These are the activations of a small neural network, seen along a few directions. Each row is one input.
Each table varies a few parts of the input and shows all the possible inputs, shuffled.
A made-up example of a description, with smaller parts first: values(2) and (point or ring(9) or (line(4) and ring(8))).
Shared parts are said once, and a part with two or three values counts as separate values.

Table:
row 1: [-0.06 2.40 -1.39 1.63 2.20 1.28 -0.18 -1.70 -0.77 -0.32 -0.87 1.82 -2.56 1.97 -1.77 1.38 -2.42]
row 2: [-2.01 -1.48 -1.54 0.97 0.13 0.54 -2.11 1.37 1.42 -0.31 1.72 -0.23 0.95 -0.22 -0.24 0.06 -3.00]
row 3: [-0.12 -2.03 0.44 -2.81 0.72 -1.03 0.81 1.48 0.59 1.11 0.28 -1.42 2.98 -1.52 3.39 -0.87 -0.03]
row 4: [-2.09 -0.31 -1.44 1.86 0.15 0.18 -1.25 0.66 0.89 -0.51 1.19 0.04 -0.43 0.92 -1.65 0.75 -3.17]
row 5: [-1.63 -2.66 -1.65 -0.58 -0.36 0.52 -3.03 2.07 1.63 0.25 2.68 0.27 3.05 -1.32 0.99 -0.19 -2.09]
row 6: [-2.04 0.94 -0.82 3.07 0.71 -0.19 -0.16 0.17 0.39 -1.27 0.18 0.19 -1.53 1.67 -3.45 1.01 -3.57]
row 7: [0.34 0.28 -0.75 -1.76 2.24 0.74 0.23 -1.04 -0.09 0.44 -0.48 0.48 -0.05 -0.07 2.86 -0.05 -1.33]
row 8: [-0.05 0.04 -2.09 -0.50 1.63 1.94 -2.00 -0.62 0.19 0.57 0.66 1.30 -0.18 0.06 1.30 0.36 -1.86]
row 9: [3.52 0.54 2.67 0.09 -5.48 0.72 -1.37 -0.92 -1.55 0.17 -0.11 -0.30 -0.47 -1.74 -1.80 -1.80 8.95]
row 10: [0.80 -0.92 -0.82 -3.27 1.71 0.65 -0.78 -0.30 0.07 1.01 0.56 0.82 2.03 -1.14 3.99 -0.29 -0.44]
row 11: [0.34 -1.19 -2.12 -1.99 1.08 1.79 -2.90 0.14 0.33 1.05 1.72 1.72 2.01 -1.07 2.42 0.10 -0.95]
row 12: [-0.56 -0.83 0.63 -1.26 1.29 -0.91 1.88 0.80 0.34 0.46 -0.74 -1.66 1.03 -0.30 2.21 -0.60 -0.87]
row 13: [-0.66 0.37 0.75 -0.32 1.34 -1.27 2.71 0.10 -0.15 0.24 -1.28 -1.27 -0.28 0.81 0.87 0.06 -1.05]
row 14: [-1.58 -2.11 0.07 0.08 -0.06 -1.33 0.91 1.90 1.52 -0.35 0.53 -1.58 1.26 -0.57 0.53 -0.05 -1.99]
row 15: [-1.19 -3.22 -0.09 -1.44 -0.52 -1.32 -0.18 2.56 1.70 0.28 1.44 -1.19 3.20 -1.66 1.77 -0.33 -1.09]
row 16: [0.28 1.45 -0.60 -0.80 2.29 0.35 1.04 -1.74 -0.51 0.30 -1.03 0.89 -1.39 0.99 1.58 0.61 -1.51]
row 17: [3.45 1.80 2.76 1.06 -5.45 0.35 -0.47 -1.47 -2.07 -0.14 -0.60 0.10 -1.87 -0.60 -3.15 -1.15 8.70]
row 18: [3.94 -0.68 2.46 -1.41 -5.67 0.69 -2.46 -0.10 -1.06 0.83 0.80 0.14 1.50 -2.79 -0.44 -1.96 9.61]
row 19: [-1.71 -0.98 0.20 1.00 -0.07 -1.74 1.76 1.24 1.03 -0.63 0.08 -1.26 0.00 0.56 -0.84 0.59 -2.13]
row 20: [-0.68 1.56 1.27 0.93 1.86 -1.57 3.62 -0.27 -0.71 -0.65 -2.29 -0.97 -1.29 1.57 -0.87 0.29 -1.48]
row 21: [-0.06 1.18 -1.95 0.41 1.66 1.60 -1.24 -1.34 -0.28 0.47 0.13 1.67 -1.52 1.16 -0.02 1.06 -2.05]
row 22: [3.28 3.00 3.33 2.32 -4.68 -0.01 0.54 -1.75 -2.41 -0.98 -1.66 0.37 -2.97 0.15 -4.88 -0.70 8.24]
row 23: [-1.74 0.22 0.79 2.28 0.48 -2.07 2.67 0.85 0.53 -1.48 -0.90 -1.01 -1.06 1.34 -2.62 0.80 -2.58]
row 24: [0.24 2.64 -0.11 0.44 2.82 0.11 1.96 -2.08 -1.03 -0.54 -2.02 1.08 -2.41 1.82 -0.16 0.93 -1.91]
Changing only one part turns row 1 into row 21. The same change can be made to row 23. Which row results?
> row 19
Describe the family of inputs behind these rows.
> line(4) and (point or ring(5))
Which other rows agree with row 2 in the line(4) part? List them by row number.
> row 7, row 8, row 9, row 12, row 14

Table:
row 25: [1.58 2.51 1.40 0.05 0.56 -0.15 2.26 -2.04 -1.69 -0.08 -2.20 0.10 -2.21 1.12 -0.41 -0.02 2.06]
row 26: [-0.86 -1.34 0.71 1.54 -3.02 -0.30 -0.93 1.43 0.83 -0.17 0.97 -1.97 0.23 -0.67 -1.58 -0.90 1.59]
row 27: [0.89 0.08 -1.20 -0.96 -0.50 2.32 -2.15 -1.45 -0.14 1.21 0.53 -0.08 -1.00 -0.52 2.31 -0.79 1.23]
row 28: [-4.15 -2.26 -1.53 0.20 3.31 -1.59 1.67 2.41 2.26 -0.52 0.61 -1.92 1.48 0.61 1.73 0.61 -7.62]
row 29: [-0.43 -0.99 0.84 0.44 -2.35 -0.14 0.18 0.51 0.71 0.44 0.15 -2.82 -0.77 -0.55 0.70 -1.28 1.91]
row 30: [-2.96 -1.19 -3.75 -1.23 5.24 0.69 -0.72 0.65 1.61 0.72 1.16 0.92 1.23 0.92 3.25 1.52 -8.36]
row 31: [-3.04 1.08 -1.78 1.64 5.06 -0.79 2.29 -0.23 0.82 -0.95 -1.14 0.38 -1.57 2.73 -0.47 1.94 -8.12]
row 32: [0.82 2.42 0.55 1.89 -0.87 0.93 0.98 -2.14 -1.15 -0.18 -1.56 -0.47 -3.98 1.49 -1.48 -0.07 1.83]
row 33: [0.45 -1.77 1.56 -1.14 -1.39 -1.80 1.01 1.77 0.33 -0.01 0.18 -0.84 2.52 -1.41 0.26 -0.56 1.92]
row 34: [0.45 -0.30 -1.32 0.18 -1.24 2.07 -3.36 -0.40 0.07 0.53 1.56 0.75 0.00 -0.56 -0.06 -0.41 0.90]
row 35: [1.06 -0.79 -0.66 -1.14 -0.56 0.68 -2.58 0.38 0.03 -0.01 1.54 2.38 2.16 -1.18 -0.07 0.33 1.07]
row 36: [0.84 1.75 1.16 1.70 -0.98 -0.96 0.52 -0.41 -1.04 -1.36 -0.59 1.79 -0.77 0.71 -3.98 0.94 1.48]
row 37: [0.25 2.16 0.40 3.05 -1.63 0.68 -0.23 -1.07 -0.95 -0.81 -0.68 0.32 -2.97 1.39 -3.83 0.27 1.52]
row 38: [1.57 0.14 -0.39 -2.65 0.91 1.42 -0.87 -1.17 -0.63 1.33 -0.17 0.71 0.69 -0.93 3.53 -0.76 1.61]
row 39: [1.76 -0.52 -0.29 -2.61 0.75 0.63 -1.36 -0.02 -0.40 0.59 0.56 2.06 2.38 -1.45 1.85 0.03 1.41]
row 40: [-0.20 -1.90 1.25 0.25 -2.52 -1.67 0.01 2.03 0.70 -0.62 1.07 -0.56 2.23 -1.25 -1.59 -0.27 1.68]
row 41: [0.32 -1.00 1.49 -1.27 -1.16 -0.96 1.46 0.63 0.11 0.65 -0.46 -2.16 0.87 -0.88 1.90 -1.23 2.13]
row 42: [1.65 1.92 1.55 0.06 0.37 -1.07 1.80 -0.89 -1.47 -0.77 -1.54 1.42 -0.51 0.44 -2.05 0.66 1.76]
Changing only one part turns row 35 into row 36. The same change can be made to row 34. Which row results?
> row 37
Describe the family of inputs behind these rows.
> values(3) and (point or ring(5))
Which other rows agree with row 28 in the values(3) part? List them by row number.
> row 26, row 29, row 33, row 40, row 41

Table:
row 43: [2.03 2.21 -2.22 1.74 -2.48 4.29 -6.84 -2.44 -0.95 0.24 2.12 4.30 -2.02 0.02 -3.00 0.55 3.21]
row 44: [-3.96 1.96 -1.11 3.11 3.75 -1.15 3.56 -0.39 0.34 -0.90 -1.67 -1.33 -3.30 3.84 -1.33 1.52 -7.32]
row 45: [-2.80 -1.95 -1.22 -1.05 3.64 -1.40 0.45 2.24 1.70 -0.40 0.77 -0.43 3.03 -0.31 1.59 0.65 -6.30]
row 46: [2.13 1.44 2.85 -1.40 0.23 -2.21 4.56 -1.28 -1.40 0.05 -2.96 -0.20 -0.75 0.16 0.55 0.10 3.25]
row 47: [1.61 3.61 2.98 0.92 0.80 -1.31 5.21 -2.40 -1.99 -0.02 -4.24 -2.14 -4.27 2.10 -1.03 -0.24 2.59]
row 48: [-0.31 -4.29 -0.24 -0.36 -5.67 0.23 -4.10 3.06 1.74 0.95 3.73 -1.90 3.25 -3.15 -0.12 -1.54 3.45]
row 49: [-0.91 2.15 1.60 5.77 -3.26 -0.38 0.92 -0.47 -0.47 -2.37 -1.15 -1.34 -4.37 1.70 -6.68 -0.09 1.36]
row 50: [-0.18 1.32 -5.03 -0.71 5.02 4.31 -3.72 -2.07 -0.23 1.05 0.91 4.13 -1.10 1.27 2.15 1.78 -5.46]
row 51: [2.05 -0.20 2.66 -2.94 -0.08 -1.59 2.56 0.56 -1.12 0.68 -1.68 -0.68 2.35 -1.46 2.52 -1.36 3.87]
row 52: [-2.79 -0.23 -1.21 0.57 3.79 -1.99 2.64 0.88 1.19 -1.10 -0.26 0.16 -0.12 1.54 -0.13 1.92 -6.96]
row 53: [1.67 -2.77 1.53 -4.71 -1.56 -0.14 0.34 1.04 0.33 1.68 0.45 -2.12 3.25 -3.16 6.15 -2.37 4.83]
row 54: [4.62 3.39 -0.77 -3.14 1.40 3.57 -1.99 -4.88 -3.00 1.46 -1.03 3.49 -1.77 -0.07 2.93 -0.36 4.01]
row 55: [-0.29 -1.85 1.16 1.55 -3.87 -0.87 -1.77 2.46 0.47 -0.63 1.95 -0.45 2.48 -1.26 -3.64 -0.58 2.83]
row 56: [-0.03 -0.03 1.44 3.21 -3.67 -1.35 -0.03 1.05 0.14 -1.94 0.52 0.18 -0.77 0.47 -5.30 0.58 2.10]
row 57: [-2.84 -4.78 -2.41 -2.56 1.96 0.00 -1.79 2.65 3.25 1.25 2.54 -1.65 4.12 -1.68 5.35 -0.57 -5.47]
Describe the family of inputs behind these rows.
> values(3) and (point or line(4))
Changing only the values(3) part turns row 47 into row 44. The same change can be made to row 54. Which row results?
> row 50
Which other rows agree with row 56 in the values(3) part? List them by row number.
> row 43, row 48, row 49, row 55
